Each row below holds a small network's activations on one record, seen along a few directions.
After each row come some of the record's fields: Muz, Feti, Zuzo, Bav, Reboz, Dekab, Rel, Tikig.
A field that a record lacks is written missing.
Other fields move the rows too, some of them a lot.
In the rows, zero is written as 500.
Strong random noise was added to every row along 15 fixed directions; ignore it. To show where, here is one row again and again, with new noise each time:
[356 706 638 569 197 441 532 302 389 579 525 568 683 591 507 608 540 396
 535 573 462 565 308 622 512 535 451 615 708 422 577 246 756 321 378]
[374 458 683 608 422 444 480 354 448 456 493 433 712 422 523 307 380 565
 305 533 276 538 390 551 581 491 514 604 550 363 620 344 612 625 356]
[377 554 312 552 634 406 624 791 556 560 864 590 429 442 546 519 753 735
 513 405 478 639 698 425 595 561 435 377 679 331 532 638 609 240 563]
[289 722 347 468 354 519 557 432 392 452 399 563 482 752 600 562 538 489
 559 452 598 438 385 483 592 405 423 586 614 499 435 570 478 329 523]
[695 388 472 787 470 485 660 639 462 506 468 682 550 485 395 506 650 515
 532 478 410 509 480 310 492 440 286 341 575 443 357 306 514 604 724]
[639 461 651 449 530 448 375 536 669 333 423 379 477 690 592 363 352 719
 300 416 518 340 609 447 700 452 563 772 526 629 574 442 428 712 180]
[402 346 824 419 330 670 593 497 389 597 611 499 549 356 311 628 710 399
 363 621 441 460 356 564 510 654 550 550 570 723 594 510 603 545 458]
[545 623 639 258 424 550 333 408 617 596 513 566 573 531 613 688 422 507
 687 384 557 705 329 521 741 497 497 447 662 551 704 286 796 193 528]
[600 244 417 492 557 695 609 702 553 401 532 531 496 556 365 446 623 465
 424 540 391 487 471 519 536 529 373 323 489 662 436 659 346 601 774]
[278 127 430 786 607 719 628 440 689 394 718 398 804 310 600 494 590 408
 565 481 432 620 644 452 347 660 649 432 562 476 708 409 690 677 569]
[850 309 547 371 633 463 343 573 115 902 543 661 682 477 616 451 439 516
 247 478 410 421 501 518 606 215 299 689 425 558 151 684 528 523 612]
[631 398 557 303 476 488 516 412 321 814 586 550 500 438 622 791 460 556
 342 520 962 265 699 400 384 498 569 738 511 782 449 424 732 416 424]
[507 486 371 431 532 594 443 435 700 235 451 506 570 574 452 195 412 493
 616 561 448 694 388 688 614 599 381 289 552 445 578 585 392 618 731]
[725 560 541 262 481 507 447 649 543 464 580 586 289 538 359 434 563 707
 584 548 700 445 617 540 745 624 395 552 596 686 468 639 376 596 566]
[672 442 463 768 543 353 712 636 591 569 469 603 606 594 587 632 523 475
 348 494 527 411 461 307 232 387 410 342 536 385 374 366 740 388 525]
[498 347 775 548 515 584 547 582 657 466 403 490 628 460 492 556 519 434
 337 418 200 609 164 383 555 425 506 262 516 484 642 374 690 413 520]
[605 748 407 528 421 232 689 606 526 461 477 533 400 529 291 474 206 711
 494 698 454 351 446 559 324 573 355 356 513 267 462 413 605 402 613]

[477 223 476 639 656 583 554 542 662 395 513 456 489 511 489 498 783 334
 338 401 535 557 564 427 291 520 558 424 445 628 480 561 382 651 444] : (Muz j4; Feti missing; Zuzo missing; Bav u2; Reboz v2; Dekab missing; Rel missing; Tikig missing)
[548 666 555 462 344 471 407 273 495 487 419 618 395 511 322 516 660 396
 676 504 736 654 507 555 414 605 431 519 576 581 513 161 429 543 400] : (Muz j3; Feti missing; Zuzo missing; Bav u1; Reboz v2; Dekab missing; Rel missing; Tikig missing)
[395 311 419 675 458 670 671 591 496 403 517 483 556 577 386 528 655 385
 403 532 372 414 505 493 360 534 457 454 514 600 458 499 406 613 582] : (Muz j3; Feti missing; Zuzo c2; Bav u2; Reboz v2; Dekab missing; Rel missing; Tikig missing)
[523 652 385 556 481 413 588 553 485 608 559 602 709 563 695 478 358 458
 676 629 463 558 331 574 536 406 382 337 593 223 390 748 756 242 755] : (Muz j4; Feti missing; Zuzo c1; Bav u2; Reboz v2; Dekab missing; Rel missing; Tikig missing)
[527 526 575 531 349 699 395 507 619 370 683 514 682 686 364 366 782 212
 667 657 255 731 416 938 569 714 452 535 658 566 529 597 397 592 421] : (Muz j3; Feti f5; Zuzo missing; Bav u1; Reboz v1; Dekab m3; Rel t2; Tikig w1)
[387 515 505 661 475 526 640 508 490 402 311 440 581 675 560 497 422 395
 481 545 417 303 323 425 374 374 509 542 448 441 360 686 460 584 468] : (Muz j4; Feti missing; Zuzo c1; Bav u2; Reboz v2; Dekab missing; Rel missing; Tikig missing)
[329 445 374 451 629 579 587 511 410 498 386 517 416 531 312 534 630 326
 378 481 414 467 318 550 127 482 448 355 361 540 339 700 326 527 597] : (Muz j3; Feti missing; Zuzo c1; Bav u1; Reboz v2; Dekab missing; Rel missing; Tikig missing)
[453 326 354 397 543 614 504 446 416 431 347 451 453 392 544 424 318 576
 255 412 450 488 480 425 661 409 497 320 342 597 626 390 390 486 782] : (Muz j4; Feti f2; Zuzo missing; Bav u1; Reboz v1; Dekab m3; Rel t2; Tikig w1)
[479 581 488 707 343 305 690 537 479 384 629 439 562 498 496 254 343 756
 365 763 501 374 684 514 582 577 471 537 600 283 561 391 530 571 419] : (Muz j4; Feti f2; Zuzo missing; Bav u2; Reboz v1; Dekab m3; Rel t2; Tikig w2)
[242 693 562 453 574 387 469 436 778 434 577 353 564 533 565 485 391 475
 434 517 419 597 415 663 225 604 688 441 528 294 707 509 744 283 165] : (Muz j3; Feti missing; Zuzo c2; Bav u2; Reboz v2; Dekab missing; Rel missing; Tikig missing)
[477 538 422 518 564 283 416 209 305 601 417 581 531 298 597 328 349 665
 469 426 722 588 606 375 492 404 405 562 482 317 449 271 531 599 540] : (Muz j3; Feti missing; Zuzo c2; Bav u1; Reboz v2; Dekab missing; Rel missing; Tikig missing)
[384 488 472 445 571 423 569 287 616 424 501 503 570 350 448 276 481 395
 431 671 665 700 365 671 207 651 483 188 476 342 561 584 580 498 608] : (Muz j3; Feti missing; Zuzo c1; Bav u2; Reboz v2; Dekab missing; Rel missing; Tikig missing)
[543 544 754 493 575 359 439 444 325 561 360 650 457 236 285 184 560 553
 371 526 312 643 233 479 506 431 351 333 438 300 361 557 408 709 539] : (Muz j4; Feti missing; Zuzo c1; Bav u2; Reboz v2; Dekab missing; Rel missing; Tikig missing)
[757 547 567 382 432 411 502 524 543 623 468 528 549 402 636 631 164 598
 671 548 568 511 396 436 736 444 455 390 515 437 587 447 789 292 786] : (Muz j4; Feti missing; Zuzo missing; Bav u2; Reboz v2; Dekab missing; Rel missing; Tikig missing)
[682 432 607 312 365 482 528 595 509 569 565 455 407 591 388 653 462 570
 298 589 580 367 570 578 564 564 457 562 538 747 567 372 528 374 473] : (Muz j3; Feti missing; Zuzo c2; Bav u2; Reboz v2; Dekab missing; Rel missing; Tikig missing)
[461 605 549 666 356 515 703 647 531 360 524 541 403 413 391 444 628 512
 793 671 496 410 435 448 643 641 496 434 561 411 461 811 437 643 704] : (Muz j4; Feti f4; Zuzo missing; Bav u2; Reboz v4; Dekab m3; Rel t1; Tikig w1)
[197 329 514 789 285 652 695 434 344 665 765 493 854 398 750 751 704 318
 573 520 453 555 535 426 590 506 584 628 686 466 618 424 839 319 563] : (Muz j3; Feti missing; Zuzo missing; Bav u1; Reboz v2; Dekab missing; Rel missing; Tikig missing)
[190 506 649 726 338 533 609 430 580 326 535 376 599 564 574 531 566 565
 483 444 422 445 498 392 613 559 633 705 662 488 712 308 596 592 222] : (Muz j4; Feti missing; Zuzo c1; Bav u1; Reboz v2; Dekab missing; Rel missing; Tikig missing)
[313 355 287 510 628 593 636 549 647 344 597 336 514 476 653 424 427 573
 357 536 594 403 692 503 420 611 664 435 439 530 642 687 486 535 555] : (Muz j3; Feti f5; Zuzo missing; Bav u2; Reboz v1; Dekab m3; Rel t2; Tikig w2)
[536 355 647 316 399 691 407 378 333 641 274 492 586 535 554 711 394 325
 471 418 430 466 246 443 653 299 478 536 416 724 492 423 524 374 650] : (Muz j3; Feti missing; Zuzo c2; Bav u2; Reboz v2; Dekab missing; Rel missing; Tikig missing)
[799 564 567 351 244 553 474 619 455 382 442 482 476 641 336 416 204 587
 612 738 330 331 405 736 865 584 354 565 514 623 499 586 387 608 733] : (Muz j4; Feti f3; Zuzo missing; Bav u1; Reboz v4; Dekab m1; Rel t1; Tikig w2)
[568 497 392 621 497 487 416 324 409 495 448 588 680 413 531 291 399 400
 651 554 430 637 474 623 482 508 399 453 476 328 419 439 482 656 674] : (Muz j3; Feti f4; Zuzo missing; Bav u1; Reboz v2; Dekab m1; Rel t1; Tikig w2)
[368 607 450 392 617 493 384 508 550 551 426 439 538 630 759 594 426 461
 417 323 398 529 392 455 546 298 614 512 450 428 548 613 594 209 376] : (Muz j3; Feti f2; Zuzo missing; Bav u2; Reboz v1; Dekab m3; Rel t2; Tikig w1)
[337 655 690 449 359 459 342 290 566 500 388 391 716 680 573 604 348 323
 439 437 220 593 170 702 444 449 568 638 563 427 664 311 720 325 231] : (Muz j3; Feti missing; Zuzo c2; Bav u1; Reboz v2; Dekab missing; Rel missing; Tikig missing)
[704 693 228 301 725 351 179 323 626 537 453 629 426 591 598 405 392 558
 725 306 816 708 659 598 401 497 378 500 532 445 424 354 479 503 513] : (Muz j4; Feti missing; Zuzo c2; Bav u2; Reboz v2; Dekab missing; Rel missing; Tikig missing)
[365 543 874 476 358 503 487 315 408 546 496 502 498 277 604 456 650 530
 423 536 722 452 446 381 684 600 700 670 577 585 609 561 621 657 258] : (Muz j4; Feti f5; Zuzo missing; Bav u2; Reboz v1; Dekab m3; Rel t2; Tikig w2)
[288 813 302 550 525 367 546 514 677 232 284 385 339 795 538 479 296 620
 542 427 479 359 471 436 389 426 549 509 462 332 520 457 380 414 307] : (Muz j4; Feti f4; Zuzo missing; Bav u1; Reboz v2; Dekab m1; Rel t1; Tikig w1)
[392 343 462 474 623 571 567 576 544 396 454 483 422 432 560 318 612 607
 226 426 518 587 508 322 631 422 501 269 439 518 552 552 322 492 546] : (Muz j3; Feti f2; Zuzo missing; Bav u1; Reboz v1; Dekab m2; Rel t3; Tikig w2)
[640 491 427 797 474 521 529 482 478 400 325 709 576 658 561 304 780 364
 571 436 561 560 438 405 523 391 304 439 593 455 258 521 353 748 604] : (Muz j3; Feti missing; Zuzo c1; Bav u2; Reboz v2; Dekab missing; Rel missing; Tikig missing)
[644 716 378 445 464 376 511 521 480 599 404 611 480 517 489 620 301 471
 598 534 452 494 350 571 373 464 410 302 461 355 441 424 657 267 668] : (Muz j3; Feti f2; Zuzo missing; Bav u1; Reboz v1; Dekab m3; Rel t2; Tikig w2)
[797 298 613 690 443 557 560 657 801 246 499 531 514 700 428 376 732 503
 403 502 525 516 567 474 610 604 399 443 659 692 544 354 399 796 454] : (Muz j3; Feti missing; Zuzo c1; Bav u1; Reboz v2; Dekab missing; Rel missing; Tikig missing)
[779 696 478 552 446 346 562 423 483 558 373 716 389 363 397 476 475 468
 709 658 823 456 488 471 269 615 406 325 480 416 330 458 567 619 637] : (Muz j3; Feti f2; Zuzo missing; Bav u1; Reboz v1; Dekab m3; Rel t2; Tikig w2)
[746 206 758 463 584 536 413 627 361 713 595 416 798 387 615 445 209 539
 355 588 160 375 422 552 697 354 483 713 418 498 412 736 654 658 547] : (Muz j4; Feti missing; Zuzo c2; Bav u1; Reboz v2; Dekab missing; Rel missing; Tikig missing)
[462 415 389 314 676 349 380 187 275 659 391 538 572 319 651 268 334 561
 143 474 742 640 528 481 408 346 431 393 346 394 459 378 515 430 575] : (Muz j3; Feti f3; Zuzo missing; Bav u1; Reboz v2; Dekab m1; Rel t1; Tikig w1)
[382 429 351 733 509 466 553 387 290 595 526 544 781 515 581 398 504 323
 449 533 285 587 424 603 332 359 387 521 496 282 331 557 534 501 600] : (Muz j3; Feti missing; Zuzo c2; Bav u2; Reboz v2; Dekab missing; Rel missing; Tikig missing)

Here are new rows. What are their fields?
[159 522 406 616 593 563 661 499 493 502 536 480 422 430 360 694 701 376
 611 447 497 469 489 420  82 560 608 447 455 457 457 591 487 473 440] : (Muz j3; Feti missing; Zuzo c1; Bav u2; Reboz v2; Dekab missing; Rel missing; Tikig missing)
[560 505 318 694 702 467 307 468 715 320 377 489 443 598 534 460 490 537
 687 171 408 635 672 360 437 412 510 554 457 429 512 178 342 668 362] : (Muz j4; Feti missing; Zuzo missing; Bav u1; Reboz v2; Dekab missing; Rel missing; Tikig missing)
[385 679 527 628 391 392 674 568 707 198 445 410 378 580 606 363 465 649
 598 582 679 347 508 391 679 588 588 550 585 402 577 780 472 618 440] : (Muz j4; Feti missing; Zuzo missing; Bav u2; Reboz v2; Dekab missing; Rel missing; Tikig missing)
[485 451 372 416 720 523 499 588 519 569 550 584 372 483 497 550 694 495
 473 368 658 554 580 419 337 465 485 380 467 559 390 652 433 431 544] : (Muz j4; Feti missing; Zuzo c1; Bav u2; Reboz v2; Dekab missing; Rel missing; Tikig missing)
[294 629 464 767 375 531 641 518 484 350 395 465 450 639 456 603 623 397
 697 479 445 328 473 389 392 496 561 694 513 473 409 599 393 632 369] : (Muz j3; Feti missing; Zuzo missing; Bav u1; Reboz v2; Dekab missing; Rel missing; Tikig missing)
[577 516 520 528 482 386 448 613 299 703 727 595 487 536 454 527 802 462
 402 472 410 577 600 611 541 454 388 681 574 500 328 609 438 402 403] : (Muz j4; Feti missing; Zuzo missing; Bav u2; Reboz v2; Dekab missing; Rel missing; Tikig missing)
[417 452 686 457 394 632 495 449 475 489 561 514 489 328 171 553 622 450
 629 544 338 598 379 614 474 723 475 468 575 587 634 319 506 662 542] : (Muz j3; Feti missing; Zuzo c1; Bav u1; Reboz v2; Dekab missing; Rel missing; Tikig missing)
[507 476 531 974 333 482 688 536 585 296 355 406 682 822 541 500 464 393
 481 566 331 216 507 410 344 407 503 745 550 447 377 390 460 777 262] : (Muz j3; Feti missing; Zuzo c2; Bav u2; Reboz v2; Dekab missing; Rel missing; Tikig missing)
[630 484 722 605 545 411 442 694 529 606 535 453 430 493 421 728 518 615
 470 322 261 404 593 296 523 394 572 712 477 513 512 255 549 485 191] : (Muz j3; Feti missing; Zuzo missing; Bav u1; Reboz v2; Dekab missing; Rel missing; Tikig missing)
[339 288 829 539 374 752 652 502 389 400 446 441 390 190 304 517 609 601
 588 563 568 270 497 263 705 653 652 637 493 759 602 593 389 961 542] : (Muz j4; Feti missing; Zuzo c1; Bav u2; Reboz v2; Dekab missing; Rel missing; Tikig missing)
[184 432 323 520 656 549 445 532 246 648 673 428 660 369 580 441 471 453
 396 429  80 564 496 645 470 393 548 581 384 297 451 757 468 382 553] : (Muz j4; Feti f4; Zuzo missing; Bav u1; Reboz v2; Dekab m3; Rel t1; Tikig w1)
[381 671 408 439 472 301 472 480 482 490 608 398 504 561 542 412 331 611
 385 538 373 541 517 694 534 501 498 583 521 314 578 544 542 311 407] : (Muz j4; Feti missing; Zuzo missing; Bav u2; Reboz v2; Dekab missing; Rel missing; Tikig missing)
[620 600 529 422 504 502 451 611 367 618 540 619 255 303 350 599 603 636
 653 433 564 446 624 412 613 571 494 539 477 595 461 479 429 570 562] : (Muz j4; Feti f2; Zuzo missing; Bav u1; Reboz v1; Dekab m3; Rel t2; Tikig w1)
[330 573 265 175 627 374 333 177 525 439 477 408 385 403 471 333 301 567
 382 463 733 702 581 698 364 570 518 409 386 446 654 410 397 378 544] : (Muz j3; Feti missing; Zuzo missing; Bav u2; Reboz v2; Dekab missing; Rel missing; Tikig missing)
[434 512 658 747 589 503 479 404 696 408 315 524 727 537 738 449 493 358
 674 398 444 555 249 317 425 378 573 486 538 303 459 590 701 647 368] : (Muz j3; Feti missing; Zuzo c1; Bav u1; Reboz v2; Dekab missing; Rel missing; Tikig missing)
[469 402 516 334 489 678 364 403 720 191 223 437 479 773 330 365 512 314
 330 371 227 752 159 661 563 438 377 250 463 660 641 304 233 476 571] : (Muz j3; Feti missing; Zuzo c2; Bav u1; Reboz v2; Dekab missing; Rel missing; Tikig missing)
[702 479 409 765 588 337 483 454 539 586 587 513 736 482 618 488 290 505
 755 553 497 469 673 502 309 469 458 674 521 269 360 444 681 669 480] : (Muz j3; Feti missing; Zuzo c2; Bav u1; Reboz v2; Dekab missing; Rel missing; Tikig missing)
